Each row below holds a small network's activations on one input, seen along a few directions.
In each table, some parts of the input vary, and every possible input appears once, in random order.
Descriptions start from the smaller parts, as in this example, which fits no table here: one of 3 separate values, together with either a single point or one of 9 places around a ring or (one of 5 places around a ring, together with one of 6 places along a line).
Shared parts are said once, and a part with two or three values counts as separate values.

Other details of the inputs vary at random and push rows far along two fixed directions, the same in every table; ignore that.
These rows show it; all are for the same input, with only those details redrawn:
[-15 -41 -24 -25  23   5 -30 -20  -4   4  -7  53]
[ -2   6  17  15 -38   1   0  30   0   3 -23  -9]
[-15 -42 -24 -25  22   5 -30 -20  -3   5  -8  53]
[ -2   6  17  15 -38   0  -1  30   0   3 -23  -9]
[ -2   6  17  15 -38   0   0  30   0   3 -23  -9]
[ -2   5  17  15 -38   1  -1  29   0   3 -23  -9]
[ -2   5  16  15 -38   1  -1  29   0   4 -23  -9]
[ 71  56   9  15  54  32  32  14 -58  28  45 -39]

A family of inputs:
row 1: [-12  21  17  13 -32   4  -7  19   3 -22 -24 -18]
row 2: [-25  12  26   9 -14 -51  38  33  37 -48  22 -15]
row 3: [-15 -41 -24 -26  22   4 -30 -20  -3   5  -7  53]
row 4: [-24 -43 -21 -30  22  11 -24 -28  -9  -5  -8  48]
row 5: [ 53  48  19   4  80 -14  85  19 -35  -6  98 -43]
row 6: [-30   2  26   2 -40   6  26  -2 -11 -19 -20 -32]
row 7: [-12 -48 -33 -24  20  -8 -20 -41  21  17   5  40]
row 8: [ 67   8 -36 -19 113  28  -1 -31 -47  45  67  25]
row 9: [ -8   0  13  10 -42  -8  16   4  15   5 -11 -29]
row 10: [-30  18  22   5 -33   4  13  -5  -1 -35 -22 -35]
row 11: [ -7 -27 -33 -16  30  -5 -47 -21  20   5  -3  53]
row 12: [-30 -46 -26 -35  20   2 -10 -49   0  -3   0  33]
row 13: [ -3  22  13  18 -31  -2 -13  26  10 -12 -25 -12]
row 14: [-18  18  12   9 -35  -4   7  -2  14 -20 -18 -33]
row 15: [ 65  67   1  13  58  22  35 -16 -34  14  55 -61]
row 16: [  0  15   5  20 -35 -15  -3   6  33  -1 -13 -27]
row 17: [ -7 -46 -32 -20  20  -8 -26 -31  19  21   4  49]
row 18: [  5  18   5  24 -33 -14 -10  16  32   4 -14 -18]
The inputs of row 15 and row 9 match in every part but one. If row 2 is changed in the same way as row 15 into row 9, which row does it become? -> row 5
What is each input in this table made of? -> one of 2 separate values, together with either a single point or one of 8 places around a ring
Which other rows does row 8 become when the choice among 2 separate values takes its other values? List them by row number. -> row 11
Which other rows does row 18 become when the choice among 2 separate values takes its other values? List them by row number. -> row 17

A family of inputs:
row 19: [ 69  51  17  29 -13  45  -5  36 -47  46 -23 -33]
row 20: [ -2 -17   2  -1 -21 -28 -13  38  19  -5 -16  23]
row 21: [-13 -33 -34 -36  66  12 -17 -70  -3 -10  21  31]
row 22: [-22  -3  -9  -7 -30  -3 -10 -10  19 -30 -29  -9]
row 23: [-28 -13  -4 -20 -38   2  -1 -16   2 -34 -29 -14]
row 24: [ 40  47  17  46 -13  33  11  14 -39  67  -2 -56]
row 25: [ 64   6 -18 -15  86  14  38 -34 -31  25  71 -13]
row 26: [-24 -37 -17 -49  61  29 -11 -45 -41 -15  20  50]
row 27: [-19 -23   9   6 -22 -18  -5  38  20   2  -5  26]
row 28: [-11   8 -11   3 -27 -15 -25  -2  38 -21 -19  -1]
row 29: [-23  -6   8  -4 -19  -4 -14  13  -1 -29 -35   8]
row 30: [-56 -14  17  -9 -30  -3  12 -16  -1 -15 -22  -7]
row 31: [ 69  58  -1  23 -22  44  -1  11 -24  46 -14 -52]
row 32: [ -5   0 -11   1 -28 -22 -23   6  42 -14 -14   2]
row 33: [  5  52  29  27   5   9  42   9 -22   6  15 -57]
row 34: [ 15  63  25  40   8  -3  28  16  -6  14  25 -49]
row 35: [-16 -26 -27 -28  72  17 -28 -35 -18  -8  24  61]
row 36: [-30  -1  11  15 -18  -9 -21  21  17 -14 -14  22]
row 37: [ 35  27  31  22  -2   8  48  49 -27  12  26 -29]
row 38: [  4 -32 -39 -26  68  -6 -28 -55  19   6  37  43]
row 39: [-30 -28   8   2 -28 -27  20   9  21   9  -7   9]
row 40: [ -7 -23  -9 -15 -42 -15  10   1  18 -17 -18  -1]
row 41: [ 60  44  13  41 -20  36   5   3 -27  56  -4 -65]
row 42: [ -3 -28   5  -5 -29 -19   3  32   8 -11 -22  21]
row 43: [-38 -20  11 -12 -34   1   6 -26   7 -26 -21 -18]
row 44: [ -7  -4   4   6 -18 -21 -25  30  21 -13 -21  21]
row 45: [-10 -24  -1   3 -27 -28  -1   4  47   3  -2   2]
row 46: [-10 -26   7 -12 -34 -14   5  23  -3 -17 -22  18]
row 47: [-24  -7  12  11 -19 -14 -18  29  21  -6  -8  26]
row 48: [ 37  27  23  15 -11   2  52   9 -14   7  26 -58]
row 49: [-34  -4   6  15 -18 -28  -7   6  34   7  -6   9]
row 50: [-28 -19   5   7 -21 -32   6  15  34  15  -2  10]
row 51: [-20 -32 -25 -34  71  21 -19 -38 -27 -10  20  55]
row 52: [-14   2   4   8 -17 -15 -29  21  18 -22 -27  19]
row 53: [-26  -2   5   8 -25  -9 -11 -17  32 -19 -16  -9]
row 54: [ -2 -24 -39 -24  69  -1 -31 -64  15  -2  31  41]
row 55: [-28 -14  12 -16 -29   3  -4   7 -17 -32 -34   2]
row 56: [ -3 -48 -22 -43  59  11   0 -27 -30   1  34  63]
row 57: [-19   0   6   2 -18  -6 -23  16   9 -27 -32  14]
row 58: [  1 -13 -13  -6 -31 -26  -9  14  41  -6 -10   4]
row 59: [  9  60  27  34   6   5  33  11 -14   8  19 -53]
row 60: [ 70  22 -19   3  81  68 -13 -13 -78  65  35   8]
row 61: [ 20  33  29  18  -5  -2  59  18 -25  18  28 -49]
row 62: [  0 -22 -10 -10 -35 -20   7   9  27 -10 -14   1]
row 63: [ 56  41 -32 -16  89  28   5 -40 -33  -1  53 -15]
What is each input in this table made of? -> one of 5 places around a ring, together with either a single point or one of 8 places around a ring
The inputs of row 21 and row 22 match in every part but the place on the ring of 5. If row 25 is changed in the same way as row 21 into row 22, which row does it become? -> row 62
The inputs of row 24 and row 19 match in every part but the place on the ring of 5. If row 30 is changed in the same way as row 24 into row 19, which row does it become? -> row 55
List by row number the other rows that have the place on the ring of 5 in common with row 60. -> row 26, row 27, row 35, row 36, row 37, row 47, row 51, row 56
Start at row 20 and move only the place on the ring of 8, one step at a time. The first step leads to row 42. Which rows follow, in order? -> row 46, row 55, row 29, row 57, row 52, row 44
Which other rows does row 33 become when the place on the ring of 8 takes its other values? List them by row number. -> row 30, row 34, row 39, row 49, row 50, row 59, row 61
